A small network was shown many inputs. Here are its activations along a few directions, one row for each input.
Each table varies a few parts of the input and shows all the possible inputs, shuffled.
A made-up example of a description, with smaller parts first: one of 8 places around a ring, together with either a single point or one of 11 places around a ring or (one of 3 separate values, together with one of 6 places along a line).
Shared parts are said once, and a part with two or three values counts as separate values.
In the rows, 128 means zero.

Other details of the inputs shift rows strongly along three fixed directions, in all tables alike. That doesn't count.

Table:
row 1: [124 147 136 112 112 159  96 123 131 138 142]
row 2: [101 107 111 116 108 118 149 124 139 109 118]
row 3: [145  96 139 215 131 103  84 156 144 141 136]
row 4: [114 100 103 119 117 134 147 130 139  98 126]
row 5: [139 147 126 108 127 150  95 125 146 143 150]
row 6: [116 108 104 106 112 110 143 136 151 117 118]
row 7: [151 136 145 136 151 124 166 128 101 148 131]
row 8: [122 103 116 126 112 118 137 122 125  90 115]
row 9: [127 105 105 113 111 114 140 135 143 110 117]
row 10: [142 147 132 109 118 150  95 133 141 147 141]
row 11: [155 133 138 139 162 134 169 134 107 148 139]
row 12: [121 160 144 109 129 129 101 131 145 148 137]
row 13: [131 149 134 112 125 156  90 112 131 119 148]
row 14: [ 98 111 120 114 119 114 147 128 140 103 115]
row 15: [114 113 105 110 113 110 145 141 151 116 116]
row 16: [129 165  98  97 156 137  77 105 132 140 109]
row 17: [141 139 144 129 151 122 169 129 109 154 131]
row 18: [138 136 141 131 138 133 167 107  92 135 132]
row 19: [135 157 138 111 123 131  95 124 137 140 138]
row 20: [140 133 150 140 149 143 174 130  91 140 131]
row 21: [151 147 136 113 122 146  89 131 135 133 136]
row 22: [135 148 141 115 116 155  90 120 126 123 138]
row 23: [137 106 110 117 116 112 132 133 137  97 114]
row 24: [154 136 137 132 143 124 161 121 103 145 131]
row 25: [116 153 140 105 131 154  96 120 138 126 149]
row 26: [127 109 113 105 123 120 138 153 147 104 113]
row 27: [113 105 152 218 118  96  90 144 132 142 129]
row 28: [111 103 111 122 107 121 146 125 131 103 118]
row 29: [135 135 149 137 147 133 172 115  90 138 131]
row 30: [100 108 158 214 124  94  96 151 141 149 128]
row 31: [128 140 140 137 136 136 179 114  97 151 133]
row 32: [105 115  81 127 150 116 124 114 124 102  86]
Description of these inputs: one of 2 separate values, together with either a single point or (one of 3 separate values, together with one of 5 places along a line).
The inputs of row 16 and row 32 match in every part but the choice among 2 separate values. If row 26 is changed in the same way as row 16 into row 32, which row does it become? -> row 20
Which other rows does row 8 become when the choice among 2 separate values takes its other values? List them by row number. -> row 23
Which other rows does row 3 become when the choice among 3 separate values takes its other values? List them by row number. -> row 5, row 11
Which other rows does row 18 become when the choice among 3 separate values takes its other values? List them by row number. -> row 2, row 14

Table:
row 33: [110 159 156 130 120 139  63 131 151 150 149]
row 34: [166 183 138 125 184 150 124 100  86 173 127]
row 35: [124 146 156 155 110 144  56 123 135 149 151]
row 36: [145 175 168 128 144 163 141  98  81 167 152]
row 37: [116  77 115 164 102  99  99 156 162  91 119]
row 38: [ 99  94 117 140 100  88 114 154 168 107 113]
row 39: [ 94  97 107 125  91 101 112 143 169 104 115]
row 40: [167 171 165 125 147 166 136 108  84 162 154]
row 41: [128  98 129 163 137 112 195 136 106 138 121]
row 42: [127  99 131 175 141 116 193 137 102 135 121]
row 43: [125 146  56  15 141 154 163  89 122  80  96]
row 44: [136 147  58   9 146 153 163  95 125  75  94]
row 45: [117 147  64  26 144 146 166  91 119  85  93]
row 46: [149 178 172 124 154 154 142 103  88 165 155]
row 47: [128 154 140 107 109 148  54 130 161 144 154]
row 48: [110  92 111 131  99  92 108 159 173 101 115]
row 49: [123 148 151 146 111 145  55 120 142 147 155]
row 50: [123 157 141 116 101 144  60 122 154 154 153]
row 51: [122 148  72  28 152 138 169  98 120  84  89]
row 52: [117 153 139 112 105 150  58 122 157 150 154]
row 53: [113  95  98 108  89 107 104 151 178  91 117]
row 54: [ 97  81 124 170 109  84 111 162 166 113 115]
row 55: [146  95 140 188 152 107 191 153 102 137 121]
row 56: [136 103 146 174 144 107 189 136  92 127 116]
row 57: [149 101 144 172 145 110 186 142  93 125 119]
row 58: [100  84 105 148  98 112 106 151 166  99 119]
row 59: [147  94 137 176 148 102 193 152 107 140 121]
row 60: [165 172 159 124 152 169 141 115  93 171 158]
row 61: [149  93 142 185 149 103 188 146  98 126 121]
row 62: [113 152 159 151 115 138  60 119 140 150 153]
The inputs of row 44 and row 51 match in every part but one. If row 40 is changed in the same way as row 44 into row 51, which row does it become? -> row 56
Describe the family of inputs behind these rows. -> one of 5 places around a ring, together with either a single point or one of 5 places along a line
Which other rows agree with row 35 in the place on the ring of 5? List them by row number. -> row 43, row 49, row 50, row 52, row 58
Which other rows agree with row 39 in the place on the ring of 5? List them by row number. -> row 36, row 41, row 42, row 45, row 62
A walk changes only the place on the line of 5. It starts at row 48 and steps to row 59. List the rest of the walk in order. -> row 55, row 61, row 57

Table:
row 63: [144  50 139 232 132  61 114 190 143 120 107]
row 64: [145 179 135  88 111 180 108 112 118 157 153]
row 65: [114  98  84  79  93 139 128 151 165  55 110]
row 66: [125 142 119  82  88 132  33 112 170  99 137]
row 67: [137 172 140  94 137 186 105 108 121 154 154]
row 68: [158 139 109  84 147 139 204 132 110 101 124]
row 69: [110 140 115  83 116 151  40 135 188 105 147]
row 70: [ 86  94  90 119 111 101 125 119 142  65  97]
row 71: [144 158 179 194 157 124 105 122 105 200 135]
row 72: [136 135 107  84 154 148 203 108  99 101 119]
row 73: [ 97  77 101 181 116  74 136 149 153 118 104]
row 74: [ 94 149 105  80  95 130  51 123 191 135 139]
row 75: [128 175 152 116 134 170  99  85 101 148 140]
row 76: [ 99 150 122  77 112 138  44 140 188 118 127]
row 77: [160 165 184 195 147 124 101 135 100 184 135]
row 78: [140  48 135 245 119  50 121 186 138 147 103]
row 79: [149 167 154 137 151 154 102 103 114 164 152]
row 80: [130 162 161 190 154 122 106 116  93 199 152]
row 81: [133  69 108 168 111  70 121 148 149  89 103]
row 82: [115 160 200  99  84 171 125 120 125 143 185]
row 83: [120  58 136 239 141  63 121 175 144 129  94]
row 84: [168 120 108  77 140 141 192 120 105  96 130]
row 85: [115  96  91 121  94 106 131 139 159  69 102]
row 86: [137 130 105  93 143 140 208  97 102 117 116]
row 87: [ 96  80 105 174 133  81 122 156 143  89 106]
row 88: [ 78 141 171  77  52 142  72 133 188 102 176]
row 89: [142 126 119 116 152 124 216 127  99 156 111]
row 90: [125 138 110  92 156 123 203  93  82 101 107]
row 91: [173 151 186 183 150 116  92 126  95 183 138]
row 92: [110 149 120  93  79 153  40 123 170  98 130]
row 93: [ 97  62 130 244 131  56 125 173 128 142  96]
row 94: [ 94 141 115  91  89 153  42 110 175 112 130]
row 95: [117 118 168  99 101 125 222 132 118 110 156]
row 96: [145 122 100  92 146 143 207 118 109 131 128]
row 97: [133 174 150 109 141 180 100 104 108 146 149]
row 98: [147 127 100  87 154 132 213 120 110 133 123]
row 99: [113  73 106 174 129  80 127 150 159  98 103]
row 100: [125 130 103 103 144 134 207 104  83 125 120]
row 101: [143 120 111  95 145 156 194 108  98 107 116]
row 102: [103  64 135 237 145  64 116 179 130 119  97]
row 103: [119 154 224 150 106 134 126 142 123 168 178]
row 104: [148 162 160 170 161 140 107 127 118 188 157]
row 105: [177 154 167 158 152 132  95 130 111 169 163]
row 106: [140 132 130 116 169 128 203 128  89 124 106]
row 107: [136 169 139 124 133 156 113 106 122 189 158]
row 108: [115 157 127  77 103 138  42 152 184 104 129]
row 109: [129 130 132 127 164 114 198 111  73 122  98]
row 110: [124 143 110  73  87 122  40 127 181 123 143]
row 111: [139 168 133  85 131 183 106 107 123 165 156]
row 112: [155 153 176 175 174 139  98 147 115 184 149]
row 113: [131 171 147 141 138 149 109 101 109 183 152]
row 114: [128 122 107 106 134 149 204 107  91 127 116]
row 115: [108  88  83  74 113 143 127 145 169  61 113]
row 116: [126  84  85  70  95 132 121 142 160  53 113]
row 117: [161 116 114  91 125 145 185 105  89  99 116]
row 118: [130 135 109  90 146 137 204  89  92 102 110]
row 119: [123 125 114 105 143 146 191  95  75  99 108]
row 120: [135 132 131 119 161 118 205 109  83 124  96]
row 121: [ 94  91  72  77  88 133 140 130 166  90 108]
row 122: [127  64 132 245 116  61 130 192 145 143 101]
row 123: [144 164 164 180 153 129 107 107 110 192 147]
row 124: [ 91  91  90 118 120 109 124 139 148  66 107]
row 125: [120  78 102 185 104  77 135 170 158 116 110]
row 126: [152 133 103  98 127 140 208 123 103 126 125]
row 127: [156 158 162 162 170 144 101 134 121 176 161]
row 128: [ 87 144 119  91 104 157  34 124 159  94 135]
row 129: [120  91  92 122 105 113 129 159 166  71 115]
row 130: [ 86 154 119  79 100 128  45 127 179 127 120]
row 131: [141 129 103  87 151 150 205 116 110 116 126]
row 132: [144 164 169 185 166 133 102 123 104 180 152]
row 133: [165 118 102  89 127 131 199 114  99 125 127]
row 134: [151 152 171 185 160 129 106 142 113 209 145]
row 135: [121  83 107 180 108  78 129 157 155  91 100]
row 136: [119 175 139 100 128 173 104  95  97 161 149]
row 137: [122 131 111  79  75 146  37 125 170 119 142]
row 138: [138 165 172 191 157 123 101 102  98 182 142]
The inputs of row 63 and row 84 match in every part but one. If row 78 is changed in the same way as row 63 into row 84, which row does it become? -> row 133
Describe the family of inputs behind these rows. -> one of 4 places along a line, together with either a single point or (one of 3 separate values, together with one of 6 places along a line)
Which other rows does row 89 become when the place on the line of 6 takes its other values? List them by row number. -> row 78, row 93, row 122, row 130, row 134
A walk changes only the place on the line of 4. It starts at row 101 and steps to row 79. List the rest of the walk in order. -> row 99, row 83
Which other rows does row 111 become when the choice among 3 separate values takes its other values? List them by row number. -> row 101, row 115
